Each row below holds a small network's activations on one input, seen along a few directions.
In each table, some parts of the input vary, and every possible input appears once, in random order.
Descriptions start from the smaller parts, as in this example, which fits no table here: one of 6 places along a line, together with either a single point or one of 11 places along a line or (one of 3 separate values, together with one of 5 places around a ring).
Shared parts are said once, and a part with two or three values counts as separate values.
(in the rows, 128 means zero)

Other details of the inputs shift rows strongly along two fixed directions, in all tables alike. That doesn't count.

A family of inputs:
r1: [121 135 125 119 141 125 110 112 124 107 134]
r2: [135 121 146 127  67  94 109 111 164 108 121]
r3: [ 84 121  92 113 161 160 107 143 115 167 155]
r4: [207 136 165 160 120 127 194 138 158 115 123]
r5: [116 112 118 130 121 133 125 151 125 143 119]
r6: [114 124 138 128 131 126 123 154 104 135 114]
r7: [118 120 125 121 133 121 122 140 107 135 110]
r8: [ 95 122 138 112  60  66  64 111 135  81  95]
r9: [109 124 125 133 133 120 120 107 131 130 146]
r10: [ 98 131 109 114 183 156 117 146  90 155 138]
r11: [150 119 141 128  76 101 131 111 162 109 116]
r12: [109 135 106 104 184 166 110 148  99 142 141]
r13: [209 130 162 173 124 123 216 134 155 132 123]
r14: [111 128 121 126 144 111 122 114 109 119 121]
r15: [119 145 123 130 117 143 113 101 123 121 147]
r16: [108 114 105 121 129 123 131 110 130 127 127]
r17: [118 113 127 114  61  86 104 104 155  91 106]
r18: [113 128 130 132 131 123 118 119 133 140 141]
r19: [121 134 140 123 131 137 113 154 121 122 124]
r20: [108 115 110 125 125 123 130 107 134 132 140]
r21: [108 132  97 108 170 174 114 142 125 156 168]
r22: [126 124 153 135  87  78 114 117 129 108  91]
r23: [117 112 122 127 125 129 125 153 114 140 112]
r24: [234 128 161 157 144 135 224 141 135 109  98]
r25: [100 141 149 130  39  94  68 109 141 106 112]
r26: [189 119 150 152 119 109 190 124 138 123  95]
r27: [130 145 159 156  67 101 123 118 133 128 111]
r28: [ 49 113  83  90 125 154  46 167 112 146 141]
r29: [110 117 107 120 135 117 130 113 119 123 119]
r30: [120 127 123 118 130 130 113 108 139 117 151]
r31: [ 70 119 146 125  51  53  51 108 131  94  98]
r32: [ 90 138 152 143  42  83  76 107 133 120 109]
r33: [126 128 117 109 136 126 115 128 119 117 116]
r34: [114 118 114 120 133 121 126 124 121 133 115]
r35: [ 67 126  94 101 138 161  68 163 121 152 162]
r36: [179 144 115 150 251 188 216 109 109 153 174]
r37: [114 140 117 128 194 167 135 141 106 162 159]
r38: [150 131 166 148 100  93 140 126 133 116 101]
r39: [120 122 116 115 124 132 118 106 143 120 153]
r40: [124 123 112 109 131 130 118 126 128 121 120]
r41: [218 133 168 156 138 130 207 141 135 108 101]
r42: [121 152 131 133 113 147 112 128 124 135 137]
r43: [106 134 109 125 183 165 128 141 113 166 164]
r44: [118 152 133 136 110 150 116 145 123 135 135]
r45: [125 125 152 126  66  88  93 114 159 104 118]
r46: [ 66 132 115 112 159 152  86 162  92 153 143]
r47: [225 125 157 175 133 130 235 133 154 133 117]
r48: [119 120 108 111 121 133 123 108 141 119 146]
r49: [113 133 135 130 140 119 115 122 117 130 125]
r50: [158 131 100 139 225 187 202 107 121 160 179]
r51: [149 144 118 139 224 179 175 124 110 160 165]
r52: [127 120 115 113 127 133 117 140 125 127 118]
r53: [123 128 109 108 138 121 119 117 118 106 122]
r54: [123 121 109 110 125 135 119 123 139 125 127]
r55: [123 137 132 118 139 129 108 124 126 117 128]
r56: [ 55 118  86  94 127 156  55 165 117 150 154]
r57: [166 124 155 155  96 102 162 121 156 129 118]
r58: [121 133 128 121 137 127 109 110 132 112 145]
r59: [109 141 125 144 119 132 120  99 114 134 143]
r60: [ 78 116  88 107 158 157  99 146 110 161 142]
r61: [117 138 106 113 182 175 121 143 121 153 167]
r62: [191 127 151 138 116 111 169 129 136 105  95]
r63: [121 123 104 107 132 126 123 114 127 111 125]
r64: [158 135 163 137  98 102 131 128 142 103 103]
r65: [113 116 112 122 127 126 127 122 131 137 122]
r66: [141 120 146 134  94  83 133 118 129 109  89]
r67: [198 134 168 171 122 118 203 136 149 128 121]
r68: [159 147 116 126 223 189 168 126 119 147 169]
r69: [112 118 116 126 124 126 126 119 136 142 134]
r70: [126 116 119 118 124 138 118 155 122 127 116]
r71: [121 136 140 126 127 137 112 153 129 126 135]
r72: [125 143 114 117 194 177 128 143 115 149 163]
r73: [117 116 129 124 129 127 124 155 103 135 110]
r74: [199 122 144 144 112 121 184 124 157 114 106]
r75: [113 123 111 120 140 112 126 116 109 119 117]
r76: [188 137 175 167 121 114 191 137 141 123 115]
r77: [109 150 137 146 111 140 123 143 114 148 134]
r78: [125 118 149 140  71  85 118 110 156 121 116]
r79: [126 122 115 117 118 137 117 136 141 134 137]
r80: [135 128 150 123  85  87 105 119 138  95  95]
Description of these inputs: one of 2 separate values, together with one of 4 places along a line, together with either a single point or one of 9 places around a ring.
Question: Changing only the place on the line of 4 turns r70 into r40. The same change can be made to r41. Which row results?
Answer: r80
Question: Changing only the place on the line of 4 turns r32 into r27. The same change can be made to r51. Which row results?
Answer: r37
Question: Changing only the place on the line of 4 turns r15 into r44. The same change can be made to r31. Which row results?
Answer: r46
Question: A walk changes only the place on the line of 4. It starts at r56 and steps to r79. List the rest of the walk in order.
Answer: r11, r48
Question: Change only the choice among 2 separate values in r20. List by row number the other rows that result.
Answer: r48
Question: A walk changes only the place on the line of 4. It starts at r5 and steps to r60. List the rest of the walk in order.
Answer: r65, r16
Question: List by row number the other rows that have the place on the line of 4 and the choice among 2 separate values in common with r52.
Answer: r12, r21, r42, r61, r62, r64, r72, r74, r79
Question: Change only the choice among 2 separate values in r47. List by row number the other rows that result.
Answer: r56
Question: Change only the place on the ring of 9 in r17. List by row number the other rows that result.
Answer: r1, r8, r30, r39, r48, r53, r58, r63

A family of inputs:
r81: [165 135 175 162  76  94 148 125 146 111 102]
r82: [142 119 123 119 116 116 131 116 139 109 118]
r83: [164 132 174 159  79  89 151 125 136 112  94]
r84: [150 118 124 125 127 115 145 119 133 110 110]
r85: [166 134 121 135 189 171 183 153 111 153 133]
r86: [ 85 130 106 111 147 131  97 115 109 128 138]
r87: [167 137 171 159  73  94 147 120 153 109 112]
r88: [145 134 120 131 172 168 157 155 118 149 140]
r89: [139 131 148 142 125 112 142 125 120 123 113]
r90: [114 131 131 123 104 103 107 103 134 110 123]
r91: [125 131 114 120 153 161 130 152 124 145 148]
r92: [ 32 121 100 108  93 119  41 123 125 148 151]
r93: [118 111 123 128  89 114 121 124 150 131 129]
r94: [133 128 142 135 124 105 136 115 123 116 114]
r95: [109 123 103 105 148 151 108 131 126 132 144]
r96: [108 127 109 110 143 154 107 141 128 138 149]
r97: [165 129 117 131 196 164 183 144 111 146 131]
r98: [ 64 132 108 104 122 131  60 120 120 131 148]
r99: [114 135 142 131  93 112  98 119 141 120 133]
r100: [155 123 110 124 191 155 170 135 113 137 131]
Question: Changing only one part turns r98 into r95. The same change can be made to r89. Which row results?
Answer: r97
Question: Describe the family of inputs behind these rows.
Answer: one of 2 separate values, together with either a single point or one of 9 places around a ring
Question: Change only the choice among 2 separate values in r82. List by row number the other rows that result.
Answer: r90
